These are the activations of a small neural network, seen along a few directions. Each row is one input.
Each table varies a few parts of the input and shows all the possible inputs, shuffled.
Descriptions start from the smaller parts, as in this example, which fits no table here: values(3) and (point or ring(11) or (line(4) and ring(5))).
Shared parts are said once, and a part with two or three values counts as separate values.
In the rows, zero is written as 128.

Rows:
r1: [130 146  85 170 124 151 149 174 139 182 178]
r2: [ 75  27 112 222 179 114  26 162 128 178  43]
r3: [171 125  93 175 109 145  86 164 157 129 168]
r4: [117 149  65 185 125 143 156 162 127 160 162]
r5: [105 151 140  76 120 109 175  80  95  97  99]
r6: [129 149  49 189 114 136 141 149 123 142 136]
r7: [132 141 152  84 116 106 155  77 101  74  91]
r8: [140 137 197  54 131 132 131 110 135 104 139]
r9: [165 130 104 164 123 156  98 181 163 148 179]
r10: [ 93 152 155  72 132 117 190  92  99 116 124]
r11: [121 144 193  54 131 132 161 112 136 133 146]
r12: [146 132 186  65 116 121 119  93 129  85 128]
r13: [146 140 101 164 123 155 128 182 164 177 186]
r14: [147 134 163  78 120 113 130  75 119  73 106]
r15: [172 128  69 189 113 137  97 145 147 117 145]
r16: [156 136  60 196 109 132 122 146 130 118 129]
r17: [106 149 176  58 131 126 183 104 111 138 140]
r18: [ 51  33 204 109 187  79  58  96  99 135   5]
The inputs of r4 and r10 match in every part but one. If r2 is changed in the same way as r4 into r10, which row does it become?
Answer: r18
What is each input in this table made of?
Answer: values(2) and (point or ring(8))
Change only the ring(8) part in r14. List by row number the other rows that result.
Answer: r5, r7, r8, r10, r11, r12, r17
Change only the values(2) part in r5. List by row number the other rows that result.
Answer: r6

Rows:
r19: [149 109  54 238 129 157  79 206 165 184 167]
r20: [147 130  15 249 117 148 110 188 141 166 154]
r21: [131 106 158 114 137 121 106 118 137 132 111]
r22: [117 133 126 120 128 115 148 108 113 121  93]
r23: [107 107 165 110 149 123 123 128 126 141 114]
r24: [137 147 150  92 122 132 155 121 133 128 136]
r25: [121 109 161 109 141 123 114 128 135 139 104]
r26: [103 130 129 121 135 115 156 108 105 122 102]
r27: [ 89 132 127 114 135 114 150 106  98 125 106]
r28: [148 147 139 103 120 135 130 118 132  96 151]
r29: [152 145 145  99 110 130 137 119 131 108 148]
r30: [108 146 151  85 129 132 157 119 119 132 149]
r31: [129 130 113 131 125 118 123 106 113  88 107]
r32: [147 144 147  97 117 130 147 111 136 120 143]
r33: [127 128 122 125 123 113 140  98 116 113 100]
r34: [132 129 121 128 115 114 130 106 112 100 105]
r35: [135 107 157 116 129 122  97 125 133 119 116]
r36: [132 108 150 120 139 127  89 125 134 107 119]
r37: [165 147  41 220 110 163 118 202 164 173 199]
r38: [123 145 154  93 130 132 163 121 124 130 145]
r39: [ 92 108 162 102 148 123 117 126 121 143 117]
What is each input in this table made of?
Answer: values(3) and (point or line(6))
The inputs of r36 and r31 match in every part but the values(3) part. If r19 is changed in the same way as r36 into r31, which row does it become?
Answer: r20
A walk changes only the line(6) part. It starts at r39 and steps to r23. List the rest of the walk in order.
Answer: r25, r21, r35, r36
Change only the values(3) part in r24. List by row number the other rows that result.
Answer: r22, r25

Rows:
r40: [ 92  89 152 120 142 111  91 107 116 140  81]
r41: [149 119 232  46 139 147 104 141 169 141 176]
r42: [136 108  92 188 153 137  97 160 145 133 115]
r43: [107 147 161  81 131 118 177 103 114 132 115]
r44: [158 161  86 148 101 137 132 131 131 104 169]
r45: [ 97 147 155  80 139 125 165 107 103 116 130]
r46: [ 98 142 150  78 134 125 154 104 101  96 136]
r47: [176 133 166 111 126 169  99 186 189 167 218]
r48: [109  96 156 123 166 116 103 115 126 108  73]
r49: [148 143 155  82 113 116 168  88 123 111 104]
r50: [125 104  93 187 132 129  93 164 139 148 113]
r51: [134 147 149  82 115 114 139  86 111  78 127]
r52: [118 101  88 185 129 131  86 152 136 165 123]
r53: [132 160  97 146 118 140 171 148 135 157 157]
r54: [110  94 159 128 155 117 100 117 117 115  73]
r55: [ 99  92 157 123 145 109  99 119 119 124  72]
r56: [154 158  96 147 109 136 172 140 143 154 148]
r57: [130 145 159  81 122 114 177  95 122 128 106]
r58: [173 157  92 147  99 139 161 133 143 137 146]
r59: [139 159  85 147 109 144 135 141 124 106 178]
r60: [121 159  92 145 125 147 160 152 123 142 172]
r61: [174 160  89 148  94 137 145 130 140 116 154]
r62: [123 155  87 143 121 148 148 149 122 122 178]
r63: [ 99  88 153 119 145 106  94 114 110 135  77]
r64: [149 146 152  82 107 114 152  85 119  90 111]
r65: [125 101  90 184 133 126  88 159 131 160 118]
r66: [136 106  95 193 143 137  94 162 136 140 114]
r67: [121  96  95 190 131 126  93 150 134 162 131]
r68: [114 146 148  81 122 121 141  96 103  80 136]
r69: [ 95  82 159 125 143 105  99 105 114 137  90]
What is each input in this table made of?
Answer: values(2) and (point or line(6) or ring(8))
The inputs of r63 and r65 match in every part but the values(2) part. If r41 is changed in the same way as r63 into r65, which row does it become?
Answer: r47
Change only the ring(8) part in r56. List by row number the other rows that result.
Answer: r44, r53, r58, r59, r60, r61, r62
A walk changes only the line(6) part. It starts at r48 and steps to r54. List the rest of the walk in order.
Answer: r55, r63, r40, r69

Rows:
r70: [131 100 130 162 153 146  85 173 142 146 129]
r71: [116 101 103 174 151 127  95 149 114 119  96]
r72: [143 125 121 148 111 137 127 151 138 160 169]
r73: [154 155 113 131 105 143 138 161 152 147 161]
r74: [104 109  99 172 138 117 104 134 129 123 113]
r75: [120 108 126 160 139 136  94 158 157 150 146]
r76: [ 96  77 225  56 152  81 119  60 109 120  16]
r77: [136 156  87 144 102 130 148 135 124 121 127]
r78: [177 158 113 137 120 149 158 145 159 137 171]
r79: [145 145 216  11 114 112 130  56 111  37 127]
r80: [131 119 112 144 131 145 101 147 143 164 152]
r81: [159 160  88 151 116 136 168 120 131 111 136]
r82: [ 65 157 206  15 150 117 208  81  88 115 123]
r83: [127 129  96 161 109 119 136 126 109 134 135]
r84: [116 120  86 156 129 126 110 123 115 137 119]
What is each input in this table made of?
Answer: values(3) or (values(2) and line(6))
Change only the line(6) part in r73. List by row number the other rows that result.
Answer: r70, r72, r75, r78, r80

Rows:
r85: [160 133  27 243 115 159 101 203 160 173 180]
r86: [137 132 143 111 129 128 130 121 130 113 128]
r87: [132 150 144  95 122 135 153 123 129 122 153]
r88: [127 135 129 117 121 120 144 111 119 121 118]
r89: [107 104 136 136 144 119 113 128 122 139  98]
r90: [114 113 131 130 132 118 113 118 118 122 108]
r91: [127 119 145 116 130 126 113 124 129 124 128]
r92: [124 127 129 124 131 121 131 115 119 111 108]
r93: [120 144 130 109 125 127 154 116 117 120 134]
r94: [140 141 143 103 118 128 143 117 131 123 137]
r95: [120 110 150 123 141 127 112 133 134 140 118]
What is each input in this table made of?
Answer: point or (values(2) and line(5))
Change only the values(2) part in r93. List by row number the other rows that result.
Answer: r87
